Look-ups in named tables: a row name and a column name give one cell, copied from the table.

Sikigob
fields: Dasi, Nuv, Sonopul, Sabiko, Gud, Taz, Kazuk, Tuf, Kudoti, Zitukuz
Tetol: [129, 169, 35, 84, 165, 70, 96, 80, 77, 91]
Vilurod: [165, 197, 81, 91, 188, 81, 99, 89, 87, 97]
Reda: [181, 195, 103, 94, 187, 85, 101, 91, 90, 99]
Tubaneg: [121, 158, 36, 87, 156, 74, 100, 84, 80, 94]
Dumus: [174, 197, 92, 92, 188, 82, 99, 89, 88, 97]
Leb: [134, 141, 61, 91, 141, 77, 102, 86, 83, 97]
Tefeno: [143, 190, 48, 85, 183, 74, 96, 83, 80, 92]
Rekemad: [192, 187, 127, 99, 180, 90, 104, 96, 96, 103]
Zigi: [184, 149, 144, 106, 147, 96, 112, 103, 103, 110]
Varuni: [127, 158, 39, 86, 155, 72, 98, 82, 78, 92]
Kunogig: [189, 152, 148, 106, 150, 96, 112, 103, 103, 110]
Gov: [196, 183, 136, 100, 176, 92, 106, 98, 98, 104]
Zasad: [175, 196, 95, 93, 188, 84, 100, 91, 89, 98]
Bugi: [139, 185, 42, 84, 178, 72, 95, 81, 77, 90]

What is the Gud of Tetol in Sikigob?
165
What is the Gud of Varuni in Sikigob?
155
What is the Kazuk of Tubaneg in Sikigob?
100
What is the Zitukuz of Rekemad in Sikigob?
103
What is the Dasi of Reda in Sikigob?
181
What is the Nuv of Gov in Sikigob?
183
What is the Tuf of Zasad in Sikigob?
91
What is the Sonopul of Zigi in Sikigob?
144
What is the Kudoti of Tetol in Sikigob?
77
What is the Kazuk of Zigi in Sikigob?
112
What is the Nuv of Tefeno in Sikigob?
190
What is the Sabiko of Bugi in Sikigob?
84
What is the Sabiko of Zasad in Sikigob?
93
What is the Sabiko of Tubaneg in Sikigob?
87
What is the Gud of Gov in Sikigob?
176
What is the Tuf of Leb in Sikigob?
86
What is the Dasi of Gov in Sikigob?
196
What is the Taz of Tetol in Sikigob?
70

Table Luz
|  | Kelu | Mifu | Nitof | Vididu |
|---|---|---|---|---|
| Fufup | 58 | 71 | 62 | 243 |
| Fekinud | 187 | 69 | 41 | 233 |
| Gub | 193 | 126 | 230 | 60 |
| Benuti | 190 | 129 | 222 | 207 |
| Ragikim | 156 | 120 | 235 | 77 |

What is the Kelu of Benuti in Luz?
190
What is the Mifu of Fufup in Luz?
71
What is the Mifu of Benuti in Luz?
129
What is the Kelu of Ragikim in Luz?
156
What is the Kelu of Fekinud in Luz?
187
What is the Mifu of Fekinud in Luz?
69
What is the Nitof of Gub in Luz?
230
What is the Kelu of Gub in Luz?
193
What is the Nitof of Fufup in Luz?
62
What is the Nitof of Ragikim in Luz?
235
What is the Nitof of Benuti in Luz?
222
What is the Vididu of Gub in Luz?
60
What is the Vididu of Ragikim in Luz?
77
What is the Vididu of Fufup in Luz?
243

Giz.csv
,Revalob,Tuguli,Tezarap,Bugeza
Pakavo,-38.5,36.7,9.2,68.4
Rap,89.7,28.5,-64.2,38.7
Fas,92.7,22.6,-0.8,43.6
Tor,38.1,-13.5,-3.1,-86.5

Bugeza of Fas = 43.6
Bugeza of Pakavo = 68.4
Tezarap of Tor = -3.1
Revalob of Tor = 38.1
Bugeza of Rap = 38.7
Tuguli of Rap = 28.5
Tuguli of Pakavo = 36.7
Revalob of Fas = 92.7
Tuguli of Fas = 22.6
Tezarap of Fas = -0.8

Ranizuv =
,Bazafi,Toregu,Nenuz,Sesafo
Zosarog,-9288,-10194,-9503,-8248
Ter,-37474,-7289,20126,13
Vamoz,-34092,-7490,15844,-2394
Nize,-95388,-4489,95683,45580
Vadebun,-43863,-7309,29202,6496
Pap,-36239,-7371,18645,-706

What is the Nenuz of Zosarog in Ranizuv?
-9503
What is the Nenuz of Ter in Ranizuv?
20126
What is the Sesafo of Ter in Ranizuv?
13
What is the Bazafi of Nize in Ranizuv?
-95388
What is the Nenuz of Nize in Ranizuv?
95683
What is the Sesafo of Vadebun in Ranizuv?
6496

Lunover:
	Lik	Vutosil	Todade	Putud	Rodogad	Pufu	Nemuges	Let	Sas
Didipan	1.8	4.2	4.3	6.1	6.3	5.4	4.0	4.6	4.7
Bosavad	0.8	4.7	3.4	4.7	3.1	1.6	7.7	4.7	4.0
Lidemov	7.4	4.7	5.8	5.5	5.4	8.3	2.5	3.9	6.4

Bosavad, Lik -> 0.8
Bosavad, Rodogad -> 3.1
Didipan, Let -> 4.6
Didipan, Vutosil -> 4.2
Bosavad, Sas -> 4.0
Didipan, Nemuges -> 4.0
Lidemov, Lik -> 7.4
Didipan, Rodogad -> 6.3
Didipan, Putud -> 6.1
Lidemov, Vutosil -> 4.7
Lidemov, Let -> 3.9
Lidemov, Nemuges -> 2.5

Setovur =
cols = Bub, Pakod, Bor, Vapi, Zov, Sika, Kogak
Geni: [205, 80, 101, 89, 89, 100, 101]
Milod: [224, 68, 92, 79, 77, 90, 91]
Kifedib: [178, 46, 87, 62, 56, 79, 81]
Kage: [145, 60, 98, 74, 71, 90, 94]
Maviv: [176, 51, 92, 67, 60, 83, 84]
Suf: [218, 73, 96, 83, 82, 94, 95]
Komo: [208, 78, 99, 87, 87, 98, 99]
Von: [170, 48, 89, 63, 58, 80, 83]
Zuvezar: [219, 73, 95, 82, 82, 93, 94]
Ruzup: [183, 45, 86, 61, 55, 77, 79]
Dof: [177, 46, 87, 62, 56, 79, 81]
Rak: [211, 77, 99, 86, 86, 97, 98]

Sika of Kifedib: 79
Bor of Kifedib: 87
Vapi of Suf: 83
Zov of Maviv: 60
Vapi of Kage: 74
Sika of Ruzup: 77
Zov of Milod: 77
Pakod of Kage: 60
Pakod of Zuvezar: 73
Vapi of Zuvezar: 82
Bub of Rak: 211
Kogak of Kage: 94
Bub of Von: 170
Sika of Dof: 79
Pakod of Dof: 46
Bor of Suf: 96
Sika of Geni: 100
Zov of Dof: 56
Vapi of Rak: 86
Zov of Suf: 82

Kol:
	Suna	Vuro	Segufon	Lenok	Tekorug
Nedele	-1.214	-0.784	1.390	-2.147	-6.095
Ferub	-0.922	-2.383	1.847	5.376	-0.500
Ruf	0.872	3.962	1.256	5.632	-0.620
Molopo	2.629	5.802	-0.473	2.846	-0.187
Luzal	1.567	-3.004	5.533	-0.110	5.125
Vugamon	1.258	-3.930	0.165	-4.434	-3.513
Toru	0.297	-1.814	2.177	-1.336	-2.001
Binim	-1.050	-3.718	2.317	4.898	-2.287
Sinul	1.870	2.099	3.276	-1.739	0.420
Bug	-0.327	-5.283	2.796	1.397	-0.748
Kirode	0.048	5.208	4.123	1.637	-2.630
Vef	1.771	-2.536	-0.457	0.249	8.429
Keme	1.524	1.469	-1.235	-0.619	-2.163
Rozupun	1.850	6.116	-1.642	3.789	-0.049

Tekorug of Vef = 8.429
Vuro of Ruf = 3.962
Lenok of Sinul = -1.739
Vuro of Sinul = 2.099
Vuro of Molopo = 5.802
Suna of Nedele = -1.214
Suna of Bug = -0.327
Lenok of Rozupun = 3.789
Segufon of Molopo = -0.473
Tekorug of Toru = -2.001
Lenok of Ferub = 5.376
Suna of Binim = -1.050
Lenok of Binim = 4.898
Segufon of Kirode = 4.123
Segufon of Sinul = 3.276
Vuro of Bug = -5.283
Tekorug of Sinul = 0.420
Suna of Kirode = 0.048

